A small network was shown many inputs. Here are its activations along a few directions, one row for each input.
In each table, some parts of the input vary, and every possible input appears once, in random order.
A made-up example of a description, with smaller parts first: one of 3 separate values, together with either a single point or one of 11 places around a ring or (one of 5 places around a ring, together with one of 6 places along a line).
Shared parts are said once, and a part with two or three values counts as separate values.

Other details of the inputs shift rows strongly along two fixed directions, in all tables alike. That doesn't count.

Table:
x1: [ 28  35 -10  15  28   0  11 -29  23  19  -7 -19]
x2: [ 52  17   9  -2  -7 -28  25 -30  31 -14 -36  15]
x3: [ 42 -60  -4  -2  48  58  20 -33  30  33   9  -3]
x4: [-51 -49   1  12  -8  26 -19  36 -36 -17  24  15]
x5: [-38  20   4  -8 -36 -19 -15  30 -27 -21  12   5]
x6: [-73 -21  15   3   2  26 -31  38 -30   0  15  17]
x7: [ 26 -37 -22  29  84  42  26 -33  37  46  21 -47]
x8: [ 16   9   6 -26 -14 -37  -2  -6  -5 -12 -17  12]
x9: [ 12   6  10 -21 -17 -32   3   2   7 -10 -22  19]
x10: [-42 -56   9 -36 -10  36 -25  33 -24  12  17  27]
x11: [ 28 -33  -9  36  70  44  29 -37  33  25  10 -33]
x12: [ 12   7  16 -16 -23 -32   6   1   6 -14 -26  23]
x13: [-39  18   7  -4 -38 -17 -17  35 -21 -24   8   8]
x14: [-26   6  -5   3   5   0  -3   6  -8   4   9 -11]
x15: [ 65  67 -22  16 -23 -44  26 -23  24 -11 -24 -16]
x16: [-43  34   4 -10 -40 -29 -20  14 -31 -20  -1   4]
x17: [ 68  73 -18  20 -28 -46  25 -21  32 -15 -33 -14]
x18: [-16 -10   5  12   0   8   0  15  -7  -4  14  -7]
x19: [-22   9  -2   1  11   3 -15  -6 -15  11  11  -5]
x20: [ 57  33   2 -15  -7 -44  22 -26  27  -5 -34   4]
x21: [-36 -97  -1 -31  42  67 -16  21 -21  39  42   7]
x22: [ 39 -41  -9  36  67  44  30 -33  30  22  22 -34]
x23: [-16  -8   9 -43 -30   2 -23  16 -26  -4   0  22]
x24: [ 65  65 -22  13 -25 -48  19 -31  15 -13 -21 -18]
x25: [-53 -41  -2   7 -12  18 -19  45 -38  -9  25  10]
x26: [-47  43  12  -4 -39 -19 -31  28 -19 -19 -12  22]
x27: [-19 -11  18 -33 -41   8 -15  23 -13  -7 -10  34]
x28: [ 31 -26  -6  37  76  49  19 -39  35  31   8 -24]
x29: [-14  -8  -6   0   4  -1  -8   2 -17   1  28 -16]
x30: [ -5  59  10   9 -40 -33   3   4   5 -25 -31   4]
Each input here is: one of 5 places along a line, together with either one of 2 separate values or one of 4 places along a line.
Question: Changing only the place on the line of 5 turns x20 into x2. The same change can be made to x15. Which row results?
Answer: x4
Question: List by row number the other rows that have the place on the line of 5 in common with x19.
Answer: x8, x16, x23, x24, x29
Question: List by row number the other rows that have the place on the line of 5 in common with x13.
Answer: x7, x9, x10, x17, x26

Table:
x31: [-16  56  12   5 -50 -46  -4  13  -6 -39 -32  17]
x32: [ -5 -76   7   6  26  58   3  13   6  13  13  15]
x33: [-24   0  -5  21  -7  -9  -4  23 -17 -17  17  -6]
x34: [ 56  12  -9 -40 -28 -48  14 -14   6  -6 -16   4]
x35: [  8 -64 -10 -48  40  20  -6  -8 -12  43  27  -4]
x36: [ 13 -37  -7 -41 -23 -26  -5  15 -20  -6  10  17]
x37: [-62  31  -2  -2 -49 -20 -31  36 -46 -25  18   1]
x38: [-72 -10  -9  -4  -2  22 -37  31 -46  10  40  -9]
x39: [-71  35   9  -9 -37 -18 -38  39 -38 -14   7  11]
x40: [-16  -2  18 -20 -13  32 -13   8   5   6 -17  30]
x41: [ 84  42 -34  46  20 -15  40 -45  36   5  -1 -47]
x42: [-42   9   9  -2   4   3 -19   8 -10   4  -4   9]
x43: [  5  40  23 -12 -68 -18  -3  15   5 -36 -44  38]
x44: [ 76  31   3  19  33  -2  36 -59  58  12 -32 -15]
x45: [-29   2  20 -13   0  17 -18   4  -4   1 -11  23]
x46: [-22 -42 -15  25  48  28   3   9  -7  18  39 -31]
x47: [-15 -65  11  -4  34  64  -1   3   9  26  14  10]
x48: [ 13  47   5  13  -7 -28  11 -18  19 -10 -26  -3]
x49: [-13 -36 -26  26  39  32   3   4 -13  18  47 -38]
x50: [ -7  46  24  -6 -57 -34  -6  10  -2 -43 -38  31]
x51: [ 11 -74 -10 -42  38  15   1  -6 -11  36  32  -7]
x52: [ 23 -19  -7  32  40   9  23 -18  20   8   1 -16]
x53: [ 36  25  13  14 -19 -19  15 -14  21 -24 -33  14]
x54: [ 69  50 -19  35  38 -18  36 -49  48  18 -10 -47]
Question: What is each input in this table made of?
Answer: one of 4 places along a line, together with either a single point or one of 5 places along a line
Question: Changing only the place on the line of 4 turns x47 into x40. The same change can be made to x48. Which row results?
Answer: x42
Question: Which other rows does x35 become when the place on the line of 4 takes its other values? List them by row number.
Answer: x34, x36, x51
Question: Start at x32 and move only the place on the line of 5, one step at a time. The first step leads to x53. Which rows follow, in order?
Answer: x52, x33, x41
Question: Start at x38 and move only the place on the line of 4, one step at a time. The first step leads to x37. Which rows follow, in order?
Answer: x49, x41
